Each row below holds a small network's activations on one input, seen along a few directions.
In each table, some parts of the input vary, and every possible input appears once, in random order.
A made-up example of a description, with smaller parts first: values(3) and (point or line(9) or (line(4) and ring(8))).
Shared parts are said once, and a part with two or three values counts as separate values.

Rows:
R1: 3 -340 -208 -215 150 334 -31 -33 275 -186 7 -29 -106 107 38 -98 -101 -44 -315 -29
R2: -100 -179 -463 -458 -139 315 17 61 200 -43 -28 42 122 -64 118 79 33 286 -197 144
R3: 310 260 672 710 -158 -813 314 -62 -278 140 212 0 146 -376 -274 298 259 3 92 -158
R4: 83 -287 -205 -296 29 306 68 -88 197 -101 17 -167 -209 56 54 -323 -193 -37 -149 -3
R5: -31 -212 -137 50 259 402 -157 -6 222 -225 -46 -96 -187 287 -17 -94 -125 -216 -124 -31
R6: -129 96 -131 171 282 330 -281 99 97 -139 101 25 -322 547 43 5 -77 -473 311 139
R7: 45 -395 -168 -281 134 258 42 -94 250 -118 -13 -56 -174 136 44 -159 -128 -32 -198 33
R8: -11 -269 -120 -25 264 346 -90 7 177 -198 -58 -95 -205 324 -34 -83 -135 -236 -33 -38
R9: -5 -130 -437 -553 -236 215 159 1 123 -13 -72 -36 38 -25 156 -155 -93 250 -22 200
R10: 24 -395 -190 -290 156 279 36 -21 231 -160 -4 -28 -125 144 22 -86 -112 -65 -224 -37
R11: 49 -339 -145 -346 116 250 46 -65 243 -120 25 -138 -186 82 48 -240 -147 -51 -135 19
R12: 76 433 649 417 -4 -737 2 -10 -442 508 -163 -3 192 -510 -107 37 98 -114 66 -362
R13: 58 349 592 488 47 -712 -4 68 -486 482 -203 106 256 -450 -128 168 169 -132 -37 -398
R14: 14 -209 -71 -82 226 318 -79 -38 190 -160 -30 -205 -272 263 -6 -235 -169 -222 55 17
R15: 46 -160 -133 -32 139 372 -57 -61 144 -140 -36 -236 -291 238 0 -319 -214 -209 41 -5
R16: -150 153 -148 246 279 386 -347 86 142 -167 113 23 -304 509 61 -4 -67 -453 220 147
R17: 321 405 621 663 -267 -783 319 -104 -335 160 248 -136 107 -441 -280 145 166 -5 124 -214
R18: -216 -93 -393 -532 -236 231 -9 46 47 -186 -96 256 298 84 205 79 19 567 -81 236
R19: -55 -214 -164 66 235 473 -191 -5 221 -167 13 -151 -188 195 -42 -92 -96 -177 -130 -60
R20: -199 -145 -371 -605 -227 176 60 53 5 -159 -107 257 279 124 189 89 9 546 8 228
R21: -79 -184 -441 -475 -121 240 49 59 202 -96 -82 97 136 31 139 71 6 245 -191 170
R22: -107 157 -79 114 247 302 -264 53 109 -103 129 -85 -393 485 75 -144 -111 -460 398 194
R23: 81 475 575 467 -111 -707 13 -32 -496 525 -157 -51 162 -532 -108 -27 14 -103 42 -380
R24: -39 -182 -377 -604 -151 158 135 24 170 -31 -63 -10 63 4 151 -73 -44 236 -10 222
R25: -43 -237 -397 -540 -135 167 128 -6 177 -27 -102 68 72 61 147 11 -22 255 -74 234
R26: -172 143 -184 266 254 456 -385 88 140 -108 175 -29 -296 414 32 -7 -40 -414 219 118
R27: -146 -36 -388 -607 -346 207 108 -15 -30 -104 -88 128 204 26 223 -146 -84 571 88 269
R28: -179 -90 -328 -658 -263 149 81 7 16 -121 -79 152 229 56 217 -66 -33 558 100 290
R29: 54 410 580 546 12 -649 -102 8 -422 431 -188 112 281 -497 -123 164 177 -140 -121 -378
R30: -236 -86 -415 -513 -249 306 -40 48 45 -134 -44 203 281 -14 185 88 44 608 -86 211
R31: 91 356 623 491 9 -732 -16 -18 -457 522 -203 77 212 -453 -107 105 132 -98 -11 -324
R32: 272 244 639 711 -124 -797 328 27 -303 93 213 32 188 -377 -290 366 289 -34 74 -235
R33: -1 404 559 566 -11 -579 -118 46 -430 497 -137 52 254 -595 -192 168 190 -80 -132 -392
R34: 11 -268 -97 -16 242 325 -84 -66 196 -157 -67 -123 -257 316 -12 -155 -152 -202 -7 31
R35: 226 320 608 772 -169 -658 201 -12 -261 125 270 -29 193 -509 -363 349 335 18 -40 -224
R36: 306 348 697 624 -167 -815 318 -69 -271 133 248 -84 131 -427 -274 221 237 -15 161 -199
R37: -108 97 -108 180 261 309 -274 26 115 -98 93 -2 -373 540 66 -67 -95 -439 337 207
R38: -77 202 -144 165 160 354 -243 29 64 -82 123 -117 -407 460 78 -230 -157 -446 384 173
R39: -19 -336 -230 -200 127 407 -64 -32 274 -130 63 -86 -116 16 16 -91 -72 -4 -323 -57
R40: -181 -144 -347 -596 -249 159 71 -22 23 -117 -116 227 235 115 213 19 -9 577 35 300
R41: -62 -237 -421 -549 -113 186 118 68 158 -69 -93 97 117 70 124 82 -4 223 -101 162
R42: 273 312 625 763 -155 -734 221 -44 -245 45 224 35 216 -420 -285 356 305 -43 -16 -217
Describe the family of inputs behind these rows.
Answer: line(6) and (values(2) or line(5))
Changing only the line(6) part turns R23 into R31. The same change can be made to R15. Which row results?
Answer: R34
Changing only the line(6) part turns R36 into R3. The same change can be made to R11. Which row results?
Answer: R7
Which other rows does R33 become when the values(2) part takes its other values? List them by row number.
Answer: R35
Which other rows does R41 become when the line(6) part takes its other values? List them by row number.
Answer: R2, R9, R21, R24, R25

Rows:
R43: 267 -119 400 249 54 -376 278 -71 -56 -98 93 -88 -35 -109 -165 -21 10 -105 -44 -214
R44: 40 294 92 -174 -385 -594 236 54 -355 384 -235 112 408 -461 43 128 112 329 62 -29
R45: 19 167 209 177 -212 -373 49 -29 -151 162 106 201 304 -435 -46 243 220 292 -266 -100
R46: -90 286 308 400 362 -28 -316 30 -164 84 -34 6 -319 403 26 -177 -142 -576 369 -51
R47: -163 -588 -563 -931 159 660 -76 -87 307 -209 -297 18 -150 413 291 -394 -371 157 -206 134
R48: -111 -532 -723 -911 107 688 -23 7 386 -34 -208 -80 -226 276 291 -357 -307 32 -189 193
R49: 231 45 309 333 -59 -198 201 -70 -18 -46 247 -279 -50 -325 -225 -55 35 -50 -85 -241
R50: 248 41 238 426 141 -191 92 -71 29 102 30 -242 -268 18 -173 -54 -24 -462 78 -90
R51: -2 33 327 72 -78 -456 87 1 -151 180 21 224 319 -371 -67 320 274 295 -147 -83
R52: -102 438 207 492 244 155 -418 32 -113 136 110 -179 -344 176 -18 -213 -105 -525 359 -91
R53: -147 382 124 615 322 159 -484 92 -101 96 69 26 -249 246 -8 4 -18 -623 160 -115
R54: -185 253 240 506 453 58 -445 126 -102 115 -10 49 -235 316 -48 83 16 -607 266 -94
R55: 205 -47 370 451 201 -202 74 -106 -55 -27 -42 -135 -213 142 -157 -105 -80 -322 85 -130
R56: -252 -599 -615 -819 268 746 -214 44 419 -185 -283 42 -27 319 227 -146 -193 130 -331 108
R57: 7 203 227 -145 -327 -584 220 0 -442 259 -316 208 472 -336 72 76 75 455 81 -70
R58: -136 -101 -576 -447 -225 633 11 6 275 -421 262 -53 -111 367 112 -121 -62 323 263 469
R59: 182 108 274 540 87 -23 -14 -107 -13 23 106 -326 -230 -78 -203 -140 -46 -269 58 -163
R60: 307 -28 270 220 -5 -367 298 -32 26 30 168 -196 -89 -230 -187 32 61 -242 -59 -170
R61: 128 142 245 -45 -228 -553 216 -61 -130 262 69 77 185 -421 -5 105 155 184 -41 10
R62: 93 50 379 -17 -171 -549 197 -111 -215 136 -10 176 247 -296 21 54 112 314 -23 -34
R63: -61 -177 -624 -539 -166 445 143 40 330 -331 189 31 -163 479 203 -18 -64 136 292 514
R64: -194 -261 -526 -426 -3 507 -30 108 329 -458 123 152 -1 534 146 201 45 259 145 442
R65: -109 -243 -473 -541 -114 415 98 -33 240 -488 103 130 -106 626 205 -52 -133 277 276 459
R66: -86 192 172 -56 -223 -492 114 114 -378 301 -286 255 541 -410 -17 341 243 442 -43 -124
R67: -158 -119 -642 -320 -137 629 -64 79 332 -482 190 147 -24 436 162 118 9 233 36 436
R68: -226 -458 -732 -711 129 863 -246 17 427 -215 -229 33 -56 221 249 -236 -213 101 -446 101
R69: 142 53 201 653 150 -16 -90 -45 5 -7 68 -117 -141 -5 -201 84 32 -366 -137 -193
R70: 109 -79 316 546 280 -113 -51 -8 6 10 -12 -88 -132 58 -235 161 71 -353 -25 -174
R71: 199 -8 239 440 1 -192 119 -2 4 -71 210 -72 35 -247 -227 172 114 -141 -281 -275
R72: -202 -457 -671 -817 37 867 -161 -24 336 -139 -153 -174 -181 160 217 -469 -286 210 -229 149
R73: 39 212 286 71 -286 -383 123 -98 -171 182 147 1 216 -519 -46 16 124 371 -66 -59
R74: 171 -144 353 336 132 -285 156 33 6 -56 128 -40 44 -189 -254 248 158 -132 -163 -258
R75: -41 374 172 377 302 -13 -301 68 -74 215 36 -97 -380 274 14 -128 -84 -718 372 -15
R76: -68 324 53 50 -361 -412 76 88 -376 285 -202 236 524 -473 2 263 185 440 -163 -143
R77: -53 361 135 -55 -450 -423 143 18 -395 306 -161 41 434 -559 2 38 80 511 40 -101
Describe the family of inputs behind these rows.
Answer: ring(5) and (values(2) or line(5))
Changing only the ring(5) part turns R64 into R63. The same change can be made to R56. Which row results?
Answer: R48
Which other rows does R72 become when the values(2) part takes its other values? List them by row number.
Answer: R58

Rows:
R78: 199 -142 211 266 170 -69 81 -67 98 -29 93 -189 -195 -47 -158 -63 -31 -299 -124 -179
R79: -164 533 89 317 -74 -138 -190 109 -243 44 108 168 13 234 59 157 101 -96 517 205
R80: -248 -291 -725 -893 -148 614 -38 32 264 -229 -105 122 42 317 315 -150 -150 427 1 391
R81: -246 -386 -653 -814 117 733 -207 16 279 -79 -289 -6 -111 298 292 -341 -286 109 -167 157
R82: -160 427 172 400 203 -29 -364 83 -211 207 -61 46 -152 211 36 -24 -25 -420 341 -16
R83: 194 169 401 376 -186 -531 252 -45 -194 49 144 6 171 -310 -180 196 181 125 27 -109
R84: 68 -247 -85 31 194 290 -39 -40 231 -150 68 -155 -229 132 -56 -116 -96 -225 -156 -60
R85: 101 414 534 357 -298 -853 191 9 -475 401 -71 156 454 -642 -125 281 264 271 -32 -237
R86: -150 -285 -541 -572 -66 504 0 29 283 -313 25 95 -16 347 185 -25 -71 271 11 333
R87: 192 71 487 443 89 -417 77 -65 -166 198 -14 -119 9 -333 -198 5 49 -194 -140 -338
R88: 199 -46 125 197 -102 -175 257 -45 75 -182 253 -76 -34 -24 -143 128 101 25 51 51
R89: 66 -150 -167 -45 -77 183 133 -19 211 -306 232 -42 -70 155 -40 71 36 97 22 172
R90: -147 -380 -466 -493 202 616 -170 10 300 -160 -152 -28 -172 328 164 -212 -207 -49 -162 98
R91: 95 313 616 430 -24 -727 16 -7 -451 548 -229 21 291 -666 -153 90 134 -41 -190 -467
Changing only one part turns R89 into R84. The same change can be made to R80. Which row results?
Answer: R81
Describe the family of inputs behind these rows.
Answer: values(2) and (point or line(6))
Which other rows does R78 become when the values(2) part takes its other values? List them by row number.
Answer: R88

Rows:
R92: -58 118 -204 -294 -339 -93 228 51 -21 -250 186 203 159 234 124 191 103 415 394 419
R93: 350 -269 66 102 -153 -55 440 -152 261 -344 400 -270 -175 -32 -200 -11 31 85 -8 90
R94: 310 0 500 293 -30 -521 243 -140 -145 258 3 -216 13 -542 -203 -124 2 -108 -257 -386
R95: -81 354 251 -44 -213 -542 33 23 -426 364 -276 220 352 -267 100 72 82 273 172 -26
R96: -138 635 324 496 3 -319 -294 92 -404 410 -93 44 75 -183 -27 59 81 -228 274 -137
R97: -87 397 -127 295 -140 135 -107 76 -12 -220 332 62 -111 340 23 142 90 -77 465 320
R98: 142 -465 -194 -345 158 359 95 -107 273 -68 -118 -317 -260 0 -2 -410 -270 -146 -292 -140
R99: -144 -417 -487 -628 41 463 -88 16 253 -11 -253 47 115 -64 163 -90 -105 241 -478 -19
R100: 132 163 569 648 285 -446 -77 21 -199 255 -32 -37 -54 -180 -205 128 101 -470 -42 -361
R101: -65 -285 -74 26 478 435 -285 -5 224 -113 -122 -97 -329 388 10 -175 -195 -470 -115 -116
R102: 176 -87 129 473 140 9 108 -14 195 -369 356 -45 -247 353 -190 216 103 -294 153 119
R103: 56 -221 -204 -187 -274 70 264 -2 204 -357 251 95 234 -97 -59 279 199 491 -184 182
R104: 21 4 224 43 -152 -382 97 3 -240 270 -184 122 415 -576 -85 179 149 340 -396 -313
R105: -338 177 -323 -141 209 563 -505 85 21 78 -138 24 -221 367 227 -259 -195 -242 195 125
R106: -276 -103 -450 -737 -12 324 -151 52 16 96 -313 165 35 258 324 -197 -175 189 119 241
Changing only one part turns R96 into R97. The same change can be made to R104. Which row results?
Answer: R103
Describe the family of inputs behind these rows.
Answer: values(3) and ring(5)
Which other rows does R98 become when the values(3) part takes its other values? List them by row number.
Answer: R93, R94
Which other rows does R105 become when the ring(5) part takes its other values? List them by row number.
Answer: R98, R99, R101, R106
